Each row below holds a small network's activations on one input, seen along a few directions.
In each table, some parts of the input vary, and every possible input appears once, in random order.
A made-up example of a description, with smaller parts first: ring(5) and (point or line(11) or (values(2) and line(6))).
Shared parts are said once, and a part with two or three values counts as separate values.

A family of inputs:
x1: [-25  13   1  27 -11  -9  36  19  -1   3 -16  30   0]
x2: [ 18 -13  14 -27 -22  -3   1   9  16 -27 -49  35 -10]
x3: [-13  -9  -8  12 -18  -9  14  15   1  16 -43  42   8]
x4: [ 32 -22 -13  -8  -6  -4   6 -12  35 -63  16   3  64]
x5: [-21  22 -13 -11   4  30 -30   3 -37  36  28 -13  -6]
x6: [ 18  10 -32   7  19 -37  16  15  42 -65   4 -21  38]
x7: [-39  10  -7   7   8 -25  38  31 -10 -27  18 -12  36]
x8: [  4 -25  -8 -36 -18  26  -2 -26 -12  49  -1  39 -46]
x9: [ -26  -63    0   12   -7  -25  -23 -101   12  -27    4  -64  -24]
x10: [ 10  -8  18 -23   7  22  -9 -23  -3  60  -1  22 -40]
x11: [ 48 -11   6  24  -3 -34   0 -22  34 -58   4  36  25]
x12: [-18 -39 -19 -47  12  32 -37  -6   2  37   9  13 -44]
x13: [ -2  33   6  -7  27  39 -22  20 -37  41  17 -42  -2]
x14: [-43 -19  -9   4  20 -12 -27  19  19  14 -28  23  24]
x15: [ 13 -29   2 -17   2  10 -24 -14  35 -60  -7  19  35]
x16: [-10  56  -2   7  15  32 -18  15 -66  37  29 -38  20]
x17: [ 10  29   4   1  -9  23  -1  -6 -46  45   9   7 -23]
x18: [-10 -17   2 -48 -23  14  -9   7  26 -26 -26  13  31]
x19: [-10 -25 -12 -42  20  36 -25  -3 -14  40   6  -1 -27]
x20: [-11  21  13  32  -1 -35  41  40   8 -22   2  -2 -13]
x21: [ 11  73  14  31 -11  22  -9  14 -53  44  22 -21 -14]
x22: [-49   2 -11   8   8   1  18  25   3  -3  -3   8  26]
x23: [  4 -45  11  24 -54 -17  12 -96  20 -19  -3 -57 -47]
x24: [ 23   2   8  37   1 -54  52  45   5 -27  -6 -12  14]
x25: [ 33 -11  18   8 -24  -1 -14 -14  47 -54 -12  36   0]
x26: [ 42  22 -19  26   0 -48  35   8  38 -59  -9   1  11]
x27: [ 16  47  29  14  15  19  -8  -2 -38  56   9 -11 -16]
x28: [ -2  -9  -5  18  20 -43  34  52   9 -33   7 -35  41]
x29: [-22   1  -1 -20  24  22 -41  -9 -17  45  21  -1 -16]
x30: [ 18   6  11 -13   3  29  -4   0 -18  49  -3   3 -45]
Changing only one part turns x18 into x2. The same change can be made to x12. Which row results?
> x8
What is each input in this table made of?
> values(2) and (point or line(6) or ring(8))

A family of inputs:
x31: [ 24 -25 -11  12  -4 -52  28   6  59 -66   0  20  19]
x32: [-23  15   7 -30   3  65 -48 -20 -58  94   7   5 -47]
x33: [ -1  18  13   8  -2  14  -3  -4 -25  11 -12 -10   4]
x34: [  8  15   0  10   8 -13   9  17   0   4   7   9  -2]
x35: [ -3 -28  -4   5 -14 -29  28   9  41 -52 -27  16  24]
x36: [  1 -16  -7  10  -3 -25  19  -1  23 -42  -2 -14  19]
x37: [ 24 -33 -11   8  -7 -45  21  -3  64 -93  -7   3  42]
x38: [  7  35   4 -16  14  43 -36  -1 -48  78  28   8 -39]
x39: [ -2  29  16  -5   1  40 -26 -14 -48  48  -1 -11 -14]
x40: [-20 -16  -9   1  -1 -17  18  19  19 -15  -5   0  10]
x41: [-14   7   2  -3   4  19 -10  -8 -27  34  12 -27 -16]
What is each input in this table made of?
> line(11)
A walk changes only the line(11) part. It starts at x37 and steps to x31. List the rest of the walk in order.
> x35, x36, x40, x34, x33, x41, x39, x38, x32

A family of inputs:
x42: [ -3  28 -13  -6  27  11   0  50  14  14 -16  33  37]
x43: [ -5  47   6  10   5  26  -3  49 -25  61   4  11 -11]
x44: [  30  -53    4    8  -29  -58   35  -25   72 -107  -39   30   11]
x45: [ -9 -17   9 -29 -25  44 -35 -17 -17  49  -8  16 -47]
x46: [ -4 -27  11   7 -18  -5 -11 -62   1 -17   6 -51 -17]
x47: [  23    1    8   38   -3  -73   58   41   42 -106  -29   23   50]
x48: [  1  11  -4  30  26 -20  34  31  15 -21  11 -46  27]
x49: [  4 -29 -20 -35 -12   0 -10 -25  41 -29   7  13   3]
x50: [  0  36  10  35  15  -1   2   7 -66  12  24 -43   1]
x51: [-16  11 -14   9  20   4  21  43  12 -28  11   4  43]
x52: [  1 -23 -19 -51  -5  13 -32 -16  26   6 -23  43   0]
x53: [ -7  -2   2 -24  -9  23 -12 -48 -31  61   5   6 -59]
x54: [-23  17   3   6  21  25 -10  57 -16  33   1  40  17]
x55: [ -2 -28   9 -31   0  32 -41  -9  22  30  -6  40 -29]
x56: [ 15  -7  -3  -4 -15  -3 -23 -63 -33  17  19 -31 -43]
x57: [ -4  31  12  38   1 -23  12   6 -26 -12  17 -55  31]
x58: [ -8  46   8  15   7  20  10  19 -58  65  14   0  -1]
x59: [  6 -41  -9 -16  -7 -18   3 -36  28 -29   4 -35 -12]
Changing only one part turns x58 into x53. The same change can be made to x47. Which row results?
> x44
What is each input in this table made of?
> values(2) and (point or ring(8))
Which other rows does x54 become when the ring(8) part takes its other values? List them by row number.
> x42, x43, x48, x50, x51, x57, x58

A family of inputs:
x60: [-12  -6 -13 -10  13  -7  13  40  16 -32 -45  28  58]
x61: [-19 -12  -3  10  21 -16  10  19   2 -47 -18 -18  60]
x62: [-22 -14 -16  17  18 -15  22  11  -9 -59  -7 -42  57]
x63: [-21  -5 -12   2  19  -1  17  31  10 -52 -32  11  48]
x64: [  7  23  -2  17 -18 -22  36  48  37 -30 -24  33  47]
x65: [-60   9  -8 -34  16  54 -34  18 -42  98  21   4 -47]
x66: [-57   9  -5  -9  28  45 -35  -7 -46  96  34 -59 -40]
x67: [  5  66  -6  14  36  36 -15  20 -69  65  37  -8  -7]
x68: [ 29  17   8  38   8 -63  43  44  44 -44 -29  45   2]
x69: [ 16 -44   3 -21 -30 -16  14 -54  39 -20 -14  34 -17]
x70: [ 12 -29   0 -20   7   3 -13  12  28 -37  18 -28  24]
x71: [ 25  11  -2  40   0 -66  53  38  28 -57 -13  26   1]
x72: [ -5  22  12  35  -8 -29  34  25  27 -51   2  -9  44]
x73: [ 12 -26  -3  -8  14   5  -9  -1  28 -43  22 -58  23]
x74: [  7 -41 -15 -11  -8   4 -37 -52  28 -28  -1  -9   1]
x75: [  9  67   1  -5  27  27 -20  27 -65  77  28  17   0]
x76: [ 12 -41 -20 -41 -25   3 -37 -30  31 -14 -17  43   4]
x77: [ 14 -48   1 -21 -31  -7  13 -38  40 -21 -20  65 -24]
x78: [  4  17  32   6 -24  23 -12 -51 -54  50   1 -44 -63]
x79: [ 13 -41  -2  -1 -20 -17  21 -79  34 -33   1 -23 -17]
x80: [ 26  17  -1  40   2 -75  54  22  27 -55  -7  -7   9]
x81: [  8  62  -2  -5  26  37 -22  42 -64  77  23  48  -7]
x82: [ -2  16   7  46  -8 -34  37  15  18 -51  13 -39  49]
x83: [ 15 -54  -5  -3 -29 -16  18 -59  26 -28  -1  10 -18]
x84: [  9 -23   5 -30   7   8 -16  21  36 -37   8   2  19]
x85: [ 15  14  27  -4 -27  32 -17 -27 -42  70 -23   2 -63]
x86: [-57   3 -13 -23  16  49 -31   8 -52  98  31 -26 -42]
x87: [  1  63  -4  18  34  28 -13   9 -80  58  52 -31  -4]
x88: [-51   8  -2 -32  20  54 -44  26 -30 116   5  20 -42]
x89: [ 23  16   5  61  16 -72  51  10  29 -64   0 -34   5]
x90: [  7  13  32 -10 -30  39 -20 -12 -43  64 -24  41 -71]
x91: [  8 -38 -25 -13 -12  -1 -27 -66  21 -33   7 -39   5]
x92: [  2  16   9  30 -13 -28  31  39  28 -38  -7  14  47]
x93: [ 10 -41 -21 -33 -22   0 -34 -41  26 -20  -8  18   5]
x94: [ 11 -23   6 -38   4  11 -19  32  41 -31  -2  28  18]
x95: [  6  17  33  -2 -27  26 -15 -39 -49  56  -9 -17 -64]
Changing only one part turns x79 into x77. The same change can be made to x66. Which row results?
> x88
What is each input in this table made of?
> line(4) and (values(3) or line(6))
Which other rows does x76 become when the line(6) part takes its other values? List them by row number.
> x60, x64, x68, x77, x94
Which other rows does x78 become when the values(3) part takes its other values? List them by row number.
> x66, x87
A walk changes only the line(4) part. It starts at x60 and steps to x63. List the rest of the walk in order.
> x61, x62
Which other rows does x70 become when the line(4) part takes its other values? List them by row number.
> x73, x84, x94
Which other rows does x95 become when the values(3) part takes its other values? List them by row number.
> x67, x86

A family of inputs:
x96: [ 14  16  -5  31   8 -37  25   5   7 -35  12 -11  25]
x97: [-18   3  -3 -33  10  53 -54 -22 -42  72  21 -10 -41]
x98: [  2  15  12 -21  -2  41 -29   4 -24  63   5  19 -43]
x99: [  1  13   1 -16   4  24 -20   2 -17  48  11  28 -25]
x100: [-16  -5  -7 -17  16  12 -17  11 -10  16   7 -13  -5]
x101: [ -3   8  -3   7   4 -14  12  13   3  -8 -15  32  20]
x102: [  5  14   7  27   2 -21  22   1  -9 -20  -9 -19  13]
x103: [  0  12  -1  10   8  -3   4   2 -16  23  23 -21 -21]
x104: [ 11  14  -4  40  12 -52  29   6  10 -55  -1 -11  37]
x105: [-14  14   5 -26  -7  53 -36 -15 -36  90  16  25 -49]
x106: [-14   3   5 -28  -3  52 -32  -5 -28  54  11 -16 -25]
x107: [ -5   1   0 -10   1  14  -1  14  -1  -4  -1 -13  17]
x108: [-12  -2 -10  -1  10  -5   3   6   2 -21  -5  -4  34]
x109: [-19   0  -6 -21   7  31 -26 -13 -26  37   7  -7  -7]
x110: [  1  17  13   1   4  26 -24 -20 -43  53  12 -23 -47]
x111: [  1  16   1   6  10   9 -14 -22 -36  38  18 -14 -28]
x112: [ 15  11   4  11   1 -21  18  35  20 -32 -15  25  24]
x113: [  3  11   7  -2  -5   6   8  20   1   9 -12  23   3]
x114: [  7  16   8  18  -4  -5  17   0 -12   1   4 -20   0]
x115: [  18  -73  -11  -14  -33  -30   21  -31   88 -105  -15   -1   34]
x116: [ -9  -3 -12  13  10 -28  18  17  20 -57 -11  -2  59]
x117: [ -2  17  15  -4   2  40 -35 -26 -52  73  17 -24 -61]
x118: [-13  -6 -12   2   6 -16  19  30  22 -35   1 -11  39]
x119: [ 16 -68  -7  -4 -35 -45  32 -11  89 -92 -39  35  12]
x120: [  8   8  -6  20  10 -40  20  27  23 -47 -17  34  41]
x121: [-11   6  -1 -10  -1  12   1  19  -5  34   1  23 -14]
x122: [  35  -56    9   24  -35  -56   37  -47   72 -100  -27  -26   10]
Changing only one part turns x121 into x103. The same change can be made to x105. Which row results?
> x117
What is each input in this table made of?
> values(3) and (point or line(8))
Which other rows does x108 become when the values(3) part takes its other values? List them by row number.
> x101, x102
Which other rows agree with x108 in the values(3) part? List them by row number.
> x97, x100, x106, x107, x109, x115, x116, x118

A family of inputs:
x123: [ 15  18   9 -11 -10  35 -36 -20 -27  46   7  17 -28]
x124: [ 14  15  23  68 -16 -52  56 -29 -17 -30  12 -78 -18]
x125: [ -1 -62 -19 -22 -16 -20  14 -14  73 -68 -15  22  22]
x126: [-28 -30 -11 -38 -10  49 -43 -37 -23  59  11  -6 -59]
x127: [ 41 -13  -1  -5  -5 -27  12   4  51 -70 -23  34  30]
x128: [ 25   0   7  -3   4  17 -18 -18  -6   6  -2  29  -9]
x129: [-16  32 -11   3  22  18  -6  37 -16  22  15 -13  28]
x130: [-23 -36  -3 -34  -9  35 -39 -41  -5  49   4  -5 -41]
x131: [-19 -44 -12 -33 -16  24 -21 -33   9   4  -8  10 -24]
x132: [  0 -60 -12 -21 -19  -8  -3 -16  62 -43 -18  10  12]
x133: [-12  24  18  10  -3   8  10  25 -25  42  -8  12 -24]
x134: [  0  13 -12   2  16 -14  24  51   9 -40   1  -2  64]
x135: [ 15  23  13 -22   4  40 -39 -24 -38  62   2   7 -45]
x136: [ -7 -51 -10 -28 -19   8  -1 -24  43 -28 -20  12   3]
x137: [ 34  -9   2  -9  -1 -22   4  -6  35 -52 -15  36  19]
x138: [ 47   1  10  39  -7 -43  16 -70  -3 -45  26 -70 -23]
x139: [ 32 -10   3   2   1  -3  -2 -10  19 -32  -9  37  13]
x140: [ 22  10   5 -17   6  16 -28 -16 -10  26   7  19 -29]
x141: [-11 -52  -8 -27 -13   7 -18 -29  33  -6  -7   7 -10]
x142: [-21 -40   0 -33 -13  28 -31 -43   1  29  -8   1 -26]
x143: [ 29   0  -1  -2 -12   5 -17  -3  17  -8   5  27  -1]
x144: [-20  34   9   9   6  16  -9  10 -55  81  -8  11 -41]
x145: [ -4  18 -10  -1  17  -4  16  47  -5 -20   4  -6  52]
x146: [-34  48   4 -10  28  40 -34  21 -67  70  19 -23  -4]
x147: [-17  31  -9  -9  26  19  -9  35 -40  39  27 -15  15]
x148: [   6   28   -4   58   11  -33   33  -21  -21  -33   38 -107   24]
x149: [ -8  18   3  17   1 -12  11  22 -18  26 -18  23 -10]
x150: [-17  34   5   8   4  11   5  16 -33  71   6  12 -35]
x151: [  3   4  10  21  -8 -32  41  42  27 -36 -23  27  21]
x152: [ -2  12  -3  19  -1 -28  35  33  19  -6  -8  28   9]
x153: [  7  -1   7  24  -9 -43  50  47  40 -57 -27  31  33]
x154: [-30  43   3  -7  27  31 -28  25 -55  51  16 -19   6]
x155: [ -2  12  10  18  -4 -13  23  39   7   5  -7  18  -7]
x156: [ -8  12  -9  10  19 -29  19  52  24 -68  -5   5  73]
x157: [  4 -46   1  19 -24 -27  22 -96   8 -43  14 -84 -23]
x158: [-16  25  -7   3  24   0  -8  44 -10  -5  14  -9  33]
Changing only one part turns x128 into x129. The same change can be made to x143. Which row results?
> x158
What is each input in this table made of?
> line(4) and (point or line(8))
Which other rows agree with x149 in the line(4) part? List them by row number.
> x124, x133, x144, x150, x151, x152, x153, x155
Which other rows does x125 become when the line(8) part takes its other values? List them by row number.
> x126, x130, x131, x132, x136, x141, x142
